Each row below holds a small network's activations on one input, seen along a few directions.
Each table varies a few parts of the input and shows all the possible inputs, shuffled.
A made-up example of a description, with smaller parts first: values(2) and (point or ring(9) or (ring(5) and line(6))).
Shared parts are said once, and a part with two or three values counts as separate values.
In the rows, 128 means zero.

Other details of the inputs shift rows strongly along three fixed directions, in all tables alike. That doesn't count.

Table:
R1: [137 118 111 129 123 131 104 128 109 129 129 128 119 108]
R2: [115 102  85 149 104 117  83 158  90 162 109  93  92 175]
R3: [104 162 145 194 163  87  94 133 105 111 125 143 159 131]
R4: [155 167 104 123 108 148  98 144 109  99 127 142  76 115]
R5: [123 171  97 129 112 130 117 118 118  86 141 146  56 127]
R6: [138 139 170  86 146 162 181 115 177 104 140 145 129 101]
R7: [117 138 109 170 127 112  67 154  95 132 120 131 109 147]
R8: [112 116 110 138 111 110 160 135 117 165 121  81 150 168]
R9: [116 147 152 188 156  97  79 150 117 115 126 158 164 137]
R10: [ 96 123 144 178 165  86  69 121 131 106 135 174 155 135]
R11: [ 99  93 101 126  98 126 139 131 130 168 124 110 106 178]
R12: [145  86 126  89 106 147 180 112 134 170 121  95 141 119]
R13: [149 160 158 103 132 139 198 104 140 121 126 121 139 106]
R14: [149 160 157 138 161 118  96 121 130  82 132 170 158  90]
R15: [148 152 102  77  97 161 130 124 131  91 139 147  40 117]
R16: [ 99  74 102 131 117 133 132 126 143 160 133 102 125 137]
R17: [ 98  83 167 145 149 108 148 102 155 147 135 152 196 127]
R18: [139 124 147 108 126 133 148 138 133 136 125 120 152 135]
R19: [128  85 112 126 108 124 132 133 121 163 127 102 152 135]
R20: [169 150  85  78 102 157 111 131 108 109 131 120  55 106]
R21: [140 158  83 116  96 138 138 132 104 120 125 101  81 133]
R22: [ 95  93  88 146 128 116  88 141 132 147 129 106 109 159]
R23: [157 140 165  84 128 155 175 121 146 119 125 133 152 107]
R24: [116 160 136 155 150 133  96 136 145  89 139 165  99 111]
R25: [ 83 101 109 143 122 119 159 127 143 163 128  82 130 170]
R26: [155 180 166 137 149 137 118 125 129  87 128 173 120  88]
R27: [140 103 138  79 112 151 181 129 133 168 118  93 140 144]
R28: [168 141 174  83 147 146 176 100 153 114 129 143 155  85]
R29: [125 112 123 155 134 115  96 130 114 128 126 134 157 118]
R30: [124 103 174 137 161 103 148 122 148 150 125 129 222 134]
Each input here is: line(5) and (values(2) or line(4)).
- The inputs of R5 and R15 match in every part but the line(5) part. If R25 is changed in the same way as R5 into R15, which row does it become? => R6
- Which other rows does R16 become when the values(2) part takes its other values? List them by row number. => R17
- Which other rows does R4 become when the line(5) part takes its other values? List them by row number. => R14, R21, R23, R29
- Which other rows does R21 become when the line(4) part takes its other values? List them by row number. => R3, R8, R13

Table:
R31: [198 165 161  68 115 163 167 106 148  84 131 173 112  66]
R32: [139  93  95  96  94 156 160 139 136 188 125  62 100 139]
R33: [126 135 175 174 178 114 107 130 154 107 123 157 176  94]
R34: [134  78  76 100  80 136 115 141 112 180 119 109  99 160]
R35: [ 94  90 113 133  96 122 147 147 131 162 118  94 122 182]
R36: [125 157 174 176 179 124 112 130 139 116 117 152 183  94]
R37: [111 117  98 147 132 110 108 115 134 129 140 141 129 126]
R38: [123  88 192 146 145  98 162 118 144 186 120 129 237 143]
R39: [ 86  97 118 169 136  99 107 115 125 131 137 125 169 145]
R40: [ 87  56 109 131 133 100 124 126 130 205 111  90 151 192]
R41: [107  54 131 123  94 109 160 139 113 213 116  74 187 180]
R42: [146 168 137 116 132 138 172  95 141 111 130 140 145  89]
R43: [131 123 122 165 130 113  56 134 108 119 126 165 133 135]
R44: [ 84 135 136 200 142  98  97 148 119 154 110 134 160 175]
R45: [137  98 136  85 111 135 224  88 170 158 128 100 167 119]
R46: [165 163 124  54 111 158 157 114 123  99 138 120  54  96]
R47: [114 136 103 147 116 107 112 125 111 116 144 119 116 120]
R48: [123 146 125 167 126 111  71 147  81 115 115 148 140 130]
R49: [103 103  76 157 106 103 123 133  95 152 130  85 122 159]
R50: [119 129  91 109  88 157 117 142 124 115 136 122  58 153]
R51: [148 186  95 131 143 113  49 174 117  58 140 136 116 137]
R52: [105 138 136 150 121 118 119 148 124 126 136 131 117 149]
R53: [193 164 122  66  93 170 159 125 105  92 136 140  75  86]
R54: [134 144 179 110 136 145 203 122 151 121 135 137 154 125]
R55: [131  88 111  83 105 172 162 130 144 152 129  84 113 125]
R56: [134 152 177 139 168 123 148  82 167  87 148 181 185  80]
R57: [117 139 176 158 186 126  96 134 149  85 141 179 166  78]
R58: [124 155 119 148 115 125 105 145 127 124 135 139  85 143]
R59: [130 147 154 107 132 137 198  96 141 119 131 125 175  96]
R60: [ 82  99 151 144 121 121 178 138 133 182 110  94 186 183]
R61: [140 137 125 124 143 120 129 120 114 136 121 120 107 138]
R62: [141 169 132 148 158 108  69 122 119  76 124 168  87 107]
R63: [122 164 180 159 184 104 114 110 128 114 112 160 173 116]
R64: [113  72 129 128 125 135 177 141 129 190 118  62 168 153]
R65: [126  82 132  98 110 133 145 131 126 157 128 128 157 139]
R66: [147 133 188  55 159 152 197  91 167 106 138 155 150  87]
R67: [111 107  98 145 110 104 136 118 126 166 134  96 138 146]
R68: [157 130 145  60 131 160 174  91 157 125 129 130 108 112]
R69: [133 173 152 171 190  83  63 158 148  82 133 158 207 141]
R70: [139 155  84 113  91 161  98 137 129 100 137 144  32 138]
R71: [147 140 101 121 115 131 160 107 125 129 137 114 111 116]
R72: [138 125 184  99 156 121 184  98 157 153 126 123 171 121]
R73: [116 109 132 183 156 112 108 145 122 157 119 109 160 139]
R74: [109 156 125 158 150 106  76 135  90 108 113 134 114 137]
R75: [114 103 104 159 112 114  54 147  89 124 125 140 121 152]
R76: [123 107  78 141 115 146  77 146 122 142 126 106  82 137]
R77: [164 165 117  77  93 170 167 124 153  97 133 141  51 111]
R78: [111 134 127 155 149  96  72 134 106  98 119 139 107 136]
R79: [152 166 137 117 134 153 115 139 130  86 144 138  90  71]
R80: [110 129 115 142 125 128 104 141 140 129 134 154 100 149]
R81: [106 107 113 142 123 137 130 149 113 163 110  81 143 141]
R82: [151  97 113  79  79 146 160 131 119 144 119 104 115 134]
R83: [106 160 100 162 127 124  47 159 109  75 143 177  59 132]
R84: [141 150  58  91  92 150 108 122 113  82 152 138  36  96]
R85: [140 156 177 164 156 112 110 122 118 119 115 173 192 109]
R86: [144 148 175 115 138 144 200 116 160 133 132 141 151 126]
R87: [130 107  43  88  61 142 146 126 110 133 131  76  51 139]
R88: [108 107 126 167 158 119  80 144 139 138 128 141 143 122]
R89: [126 125 110 142 126 135  93 151 120 106 125 118  97 111]
R90: [107  97 115 116 128 123 112 121 118 141 122 107 114 159]
R91: [162 153 193  71 159 147 211  94 148 106 132 137 151  91]
R92: [153 132 115 145 116 120 103 138  97 136 123 136 120 134]
- What do these inputs look like to the network? => values(2) and (point or (values(5) and line(6)))
- The inputs of R33 and R89 match in every part but the values(2) part. If R44 is changed in the same way as R33 into R89, which row does it become? => R60
- The inputs of R56 and R39 match in every part but the values(2) part. If R38 is changed in the same way as R56 into R39, which row does it become? => R41
- Which other rows does R59 become when the values(5) part takes its other values? List them by row number. => R48, R60, R74, R81
- Which other rows does R60 become when the line(6) part takes its other values? List them by row number. => R35, R50, R52, R54, R83
- Which other rows does R33 become when the values(5) part takes its other values? List them by row number. => R31, R45, R62, R77
- Which other rows does R76 become when the line(6) part takes its other values? List them by row number. => R32, R33, R36, R73, R88

Table:
R93: [120 139 130 164 156 117  50 134 127  88 137 178 111 106]
R94: [168 136 155  90 127 147 153 120 130 120 127 134 151  93]
R95: [129 163 121 119 123 143 133 119 139  87 142 153  73 108]
R96: [129 145 154 113 147 146 144 110 162  90 146 165 120  92]
R97: [135  96  88  92 100 149 130 118 133 142 134 113  86 125]
R98: [128 121 179 127 169 129 135 107 162 109 140 169 173  91]
R99: [118 120 118 101 107 136 195 118 141 160 125  82 124 155]
R100: [115 134 186 152 162 107 169 121 138 146 117 124 213 136]
R101: [107  81  95 158 106 100 125 148  93 202 105  65 166 186]
R102: [ 88 126 118 176 134  98 114 141 116 147 122 108 133 171]
R103: [123 134 113 173 130 103  75 157  86 137 115 119 133 152]
R104: [ 76  83 132 163 141 104 114 128 143 154 131 127 161 163]
R105: [128 128 141 156 136 110 119 145 110 152 113 114 170 144]
R106: [158 103  83  88  81 153 130 145 105 164 115  80  95 140]
R107: [125 118 144  95 133 149 174 104 168 120 143 136 132 109]
R108: [120 113 109 103 108 149 147 117 146 129 139 128  92 126]
R109: [169 156 149 104 143 145 108 119 135  77 139 177 118  70]
R110: [ 70  87 128 161 132 100 137 130 140 168 125 106 159 181]
R111: [128  88  98  94 102 147 136 121 135 152 132 112  97 131]
R112: [118 127  82 175 114  99  61 165  75 147 113 103 113 167]
R113: [149 144 157  98 146 149 130 106 155  86 145 176 120  77]
R114: [126 134 149 164 150 101 118 137 110 139 119 122 185 132]
R115: [ 95 117  91 164 128 114  65 142 121 115 136 142  89 150]
R116: [148 154 152 107 129 138 185 111 134 127 123 120 150 114]
R117: [131 162  81 120  98 138 121 139 112 112 130 114  48 146]
R118: [116  72 144 134 139 114 131 128 133 170 119 112 189 138]
R119: [147  90 123  78 107 148 157 121 136 156 125 108 135 121]
R120: [138 174 126 145 132 125 105 139 104  99 123 139 104 126]
R121: [104  78 141 137 144 115 124 122 147 156 129 131 169 144]
R122: [145  86  83  87  88 150 123 138 114 159 121  94  88 139]
R123: [110 155 172 168 177 117  94 120 157  76 143 195 148  97]
R124: [135 137 120 173 139 107  44 153  88 110 121 145 128 124]
R125: [ 94 133 150 173 149 100 129 132 129 136 124 128 155 160]
R126: [137 157 152 104 125 142 193 108 149 119 133 129 125 117]
R127: [157 137 138  97 118 144 172 129 122 144 121 104 144 118]
R128: [117 128 138 157 161 113  74 123 134  96 140 169 135 104]
R129: [107 172 136 175 155 113  77 135 133  74 139 176  99 118]
R130: [139 118 124 102 126 149 119 121 140 114 138 146  97 109]
R131: [ 97 146 113 180 133 102  93 146 113 128 122 123 111 164]
R132: [ 94 103 164 128 144 122 188 113 167 154 130 117 176 147]
R133: [114 105 141  87 119 145 215 105 169 155 134 100 143 139]
R134: [107 136 117 137 125 129 121 131 134 114 134 135  90 142]
R135: [156 144  90 110  92 141 126 143  93 137 120 102  88 129]
R136: [153 114 187 113 151 128 176 108 145 142 123 132 218  98]
R137: [130 159 147 111 128 136 174 115 143 116 133 130 120 125]
R138: [134  84 147 110 129 130 152 118 139 159 123 121 174 121]
R139: [173 160  97 111 107 145  79 143  96  93 129 140  74  99]
R140: [145  81 120  79 107 147 161 123 138 164 122 102 140 131]
R141: [145 161 148 107 126 138 167 120 127 119 124 125 134 119]
R142: [124  72  73  84  83 150 135 130 131 172 129  89  82 157]
R143: [144 142 115  97 104 143 170 130 120 142 119  97 113 143]
R144: [161 124  95  99 101 144 116 138 103 133 123 103 102 117]
R145: [154 126 125  94 105 142 171 131 120 158 119  95 139 136]
R146: [140 136 125 161 135 111  68 143  96 115 122 144 137 114]
R147: [118 112 124 111 123 142 154 109 154 127 139 132 119 121]
R148: [101 120 117 168 131  97 117 142 103 159 112  95 158 169]
R149: [132 142 140 105 134 149 142 111 159  93 146 162 106 101]
R150: [154 184 161 119 142 139 153 122 132  97 125 147 133 101]
R151: [158 120 109  92 115 148 121 125 125 118 131 126 104  99]
R152: [166 171 108 107 108 144 116 139  99 105 127 127  86 108]
R153: [155 179 105 114 107 144 126 132 103 100 126 128  72 113]
R154: [ 81 104 101 174 118  94 125 137 113 172 118  87 137 189]
R155: [125 162  97 123 113 140 108 131 129  88 142 146  51 125]
R156: [112 139 191 134 166 122 185  96 175 111 140 158 184 108]
R157: [110 175 120 179 142 103  80 139 112  91 133 153  99 139]
R158: [ 95 114 110 159 134 119  82 136 129 118 135 143 103 145]
R159: [161 121  97  97  98 147 120 140 104 140 121 100 101 120]
R160: [109 134 159 166 151  98 135 131 123 145 116 124 190 153]
R161: [ 84 117 104 169 129 104  96 141 125 133 129 126 109 169]
R162: [121 107 158 167 164  99  91 123 128 125 126 156 191 111]
R163: [137 123 170 142 162 120 106 125 139 114 127 163 176  99]
R164: [178 153 145  95 128 150 133 125 125  99 130 146 128  85]
- What do these inputs look like to the network? => ring(8) and ring(9)
- The inputs of R121 and R164 match in every part but the ring(8) part. If R97 is changed in the same way as R121 into R164, which row does it become? => R136

Table:
R165: [146  98 120  69 110 138 156 117 118 190 107  91 139 153]
R166: [116  84  92 146 122 134 147 138 119 182 130  63 144 135]
R167: [193 153 149  80 128 148 150 114 133 126 111 133 118 103]
R168: [ 83  51  92 165 129  85 101 129 117 177 132  81 158 144]
R169: [125 108 148 121 133 148 189 125 141 151 121  78 177  90]
R170: [109 140 164 170 182 106 104 139 171 113 121 143 161 145]
R171: [149 157 139 117 109 143 187  98 147 130 124 140  98 113]
R172: [128 147 140  74 144 160 157 118 174 117 138 126 112 126]
R173: [ 64  94 102 179 112  94 119 120 108 197 117 107 140 191]
R174: [121 124  84  86  91 168 145 167 127 144 115  55  51 165]
R175: [113  97  34 182 105 109  57 150 101 157 116  74  81 142]
R176: [113 122  46 148  88 106  47 147  85  97 134 139  85 167]
R177: [124  26 190 107  96 192 178 149 181 207 119 152 173 127]
R178: [109  97 141 168 134  98  95 160  81 184  90  85 175 175]
R179: [142 133  90  95 120 154 141 109 138 126 139 112 102  77]
R180: [139 182 154 121 109 155 178 119 119 102 124 140  88  93]
R181: [151 156 131  97  93 155 170 146 127 108 131 115 144 118]
R182: [115 145  44 148  85 112  41 159  89 116 141 129  85 164]
R183: [134 122  56 118 112 143  85 112 106  92 139 122  56  91]
R184: [119  93 163 171 161  90 112 148  99 188 104 107 204 173]
R185: [186 146 123  58 109 140 121 116 106 102 130 142  63  96]
R186: [117 146 152 193 153  93  96 155 118 110 141 157 204 145]
R187: [148 161 113  69 127 153 118 130 150  68 151 144  36 107]
R188: [111 173 156 161 196 112  53 123 144  33 140 203 110 108]
R189: [107 171 184 209 173  99 121 123 118 109 135 183 161 117]
R190: [130 135 202 158 200  86  87 103 118  95 116 198 206 109]
R191: [128 134 202 104 141 121 215  75 162 120 143 167 162  95]
R192: [138 152 111  95  99 151 158  85 120  96 135 159  53 110]
R193: [135 182 138 166 145  88  44 137 113  33 160 210 132  96]
R194: [156 130 173 104 125 133 204 109 178 134 135 134 219 126]
R195: [119 109 134  90 135 155 188 148 161 166 129  80 130 166]
- What do these inputs look like to the network? => point or (values(5) and line(6))
- Which other rows does R193 become when the values(5) part takes its other values? List them by row number. => R168, R185, R187, R191
- Which other rows does R178 become when the line(6) part takes its other values? List them by row number. => R165, R167, R184, R185, R190
- Which other rows does R192 become when the values(5) part takes its other values? List them by row number. => R176, R183, R188, R190
